These are the activations of a small neural network, seen along a few directions. Each row is one input.
Each table varies a few parts of the input and shows all the possible inputs, shuffled.
A made-up example of a description, with smaller parts first: one of 3 separate values, together with either a single point or one of 11 places along a line or (one of 4 places along a line, together with one of 5 places around a ring).
Shared parts are said once, and a part with two or three values counts as separate values.

Other details of the inputs shift rows strongly along two fixed directions, in all tables alike. That doesn't count.

Table:
row 1: [-12  15 -11  11 -12   7  22  19  29  -1  23]
row 2: [ -9  11 -14  16 -12   6  15  10  18   9  12]
row 3: [-10  23 -18  18 -20  13  19  29   2  15   9]
row 4: [-14   0 -10 -10  -7  -5   6   8  15 -36  17]
row 5: [-17   1   2  -1  -4  -2   2  -2  26 -29  21]
row 6: [-11  32 -20  23 -28  25  33  36   4  27   9]
row 7: [ -7  15  -5   3 -12  13  19  21   4   0   9]
row 8: [-8 16 -6  6 -9  8 23 22 29  0 26]
row 9: [-18   2  -3   3  -4  -8  -3   1  25 -28  23]
row 10: [ -6  29 -23  20 -24  21  36  39   6  28  10]
row 11: [-11  20 -11  24 -18  17  21  17  16  21  12]
row 12: [ 11 -26  17 -12  17 -13 -25 -28  -7 -10  -9]
row 13: [ 19  -3  -3  13   6   7  -7  -3 -39  41 -32]
row 14: [-15  -5  -3  -9  -5  -4  -5  -5   5 -36   8]
row 15: [-12  18   0   7 -11  12  22  20  27  -1  26]
row 16: [ 12 -24   7 -19  19 -12 -19 -21 -20 -18 -14]
row 17: [ 10 -26  14 -10  15 -14 -25 -29  -7 -10 -11]
row 18: [  8 -22  13 -18  17  -7 -20 -22 -21 -19 -15]
row 19: [ 27   3   3   9   0  15   8  10 -37  56 -29]
row 20: [-13  -8 -12  -8  -5  -8  -5  -5   6 -35   8]
row 21: [-12  -1  -2  -4   0  -6   4   1  28 -28  23]
row 22: [ 21   0  -2  13   6   9  -3   2 -39  45 -30]
row 23: [  4 -25   1 -11   5 -13 -27 -26 -21 -18 -18]
row 24: [ 13 -11  21 -35  30 -22 -20 -27  -7 -15 -18]
row 25: [  5 -23   8 -13  13  -8 -22 -25 -21 -20 -17]
row 26: [-11  32   8 -19 -10  -1  21  25  32  -6  20]
row 27: [-10  13  -5  15 -12  11  14  10  17   8  12]
row 28: [ -7  -7  -4 -14   1  -8  -1   0   7 -35  10]
row 29: [  7 -23  10  -4  19 -15 -28 -29  -9 -12 -11]
row 30: [ 14 -12   0   1   1   0 -12 -11 -30  19 -25]
row 31: [ 31  12  -3  25   2  22  12  17 -48  82 -38]
row 32: [-11  21  13 -26   6 -13   3   9  25 -27  18]
row 33: [ 18  -9   6  -2  13   1 -11  -5 -31  18 -21]
row 34: [-15   1  -5 -10 -13  -5   2   8  14 -34  18]
row 35: [-16   6  -8   8 -17  -1   5   5  26 -13  21]
row 36: [ -5 -17   2   0  10 -15 -24 -24   2 -21  -1]
row 37: [-15  -2  -7   0  -4  -7   2  -2  27 -28  21]
row 38: [ -8  -5   8  -7   7  -9  -8  -4  18 -27  18]
row 39: [ 19  -8   3  16   3   4  -7 -12 -22  44 -25]
row 40: [  8 -26  12  -8  13 -15 -26 -31  -7 -10 -12]
row 41: [ 15 -17  11   2  19  -7 -20 -21 -17  12 -17]
row 42: [-10  41   7  -9  -9  10  31  31  26  12  15]
row 43: [  7 -24  15  -8  19  -9 -23 -32  -8 -12 -11]
row 44: [ 34  15  -4  26  -8  28  21  22 -46  93 -39]
Each input here is: one of 4 separate values, together with either a single point or (one of 2 separate values, together with one of 5 places along a line).
The inputs of row 16 and row 19 match in every part but the choice among 4 separate values. If row 37 is changed in the same way as row 16 into row 19, which row does it become? -> row 39
Which other rows does row 41 become when the choice among 4 separate values takes its other values? List them by row number. -> row 17, row 21, row 43

Table:
row 45: [  2  -8   6   1   2   0  -7 -13  -5   3  -7]
row 46: [  1 -15  -7   9  -2   1 -12  -5 -18  -4  -7]
row 47: [  4 -10   1   5   3  -2 -11  -7 -11   0  -4]
row 48: [  9 -10   5   0  11  -4  -4 -11   1   6  -5]
row 49: [ 17   9  19 -32  22  -5   3   1  -2   8  -8]
row 50: [ 13  13  21 -31  18 -12  -1  -1  -2   6 -13]
row 51: [  4  -7  11  -1   5  -1  -7 -14   0   6  -7]
row 52: [  2  -7  -4   4   3  -6  -9 -11  -8   1  -9]
row 53: [  2 -13  -2   4  -5   2  -8 -11 -12  -2 -10]
row 54: [  5  -7   9   2  10  -3 -11  -9  -2   6  -3]
row 55: [  6 -13  -4   3   5  -1  -5 -10  -8   1  -5]
row 56: [-42   7  -9 -15 -18 -13  13  16  69 -89  63]
row 57: [ -3  10 -16  17 -12   8  10  11  -4  17  -3]
row 58: [ 14  11  26 -29  20  -7  -2   4  -5   6  -7]
row 59: [ 4 11 -2 17 -6 11 10 15 -3 29  2]
row 60: [  4 -15  -8   5   3   0  -5  -9 -12  -2  -7]
row 61: [  3  94  -4  23 -37  51  89  94  23  96  17]
row 62: [  3 -18 -12   7   0   1  -5  -8 -15  -4  -8]
row 63: [  1  -4   0   2   7  -6  -9 -12  -4   4  -8]
row 64: [ -1 -11 -13   8  -3  -3 -10  -9 -15  -3 -12]
row 65: [ -1 -14  -7   6  -7   4  -9 -10 -16  -4 -11]
row 66: [-49  20  -9 -15 -19 -15  12  18  76 -82  65]
row 67: [  1 -10   1   2   0   2  -8 -13 -10   1  -7]
row 68: [  4 -13  -3   7  -1  -1 -12  -5 -14  -2  -6]
What is each input in this table made of? -> one of 4 separate values, together with either a single point or one of 5 places along a line
The inputs of row 65 and row 62 match in every part but the choice among 4 separate values. If row 53 is changed in the same way as row 65 into row 62, which row does it become? -> row 60
Which other rows does row 50 become when the choice among 4 separate values takes its other values? List them by row number. -> row 49, row 58, row 61
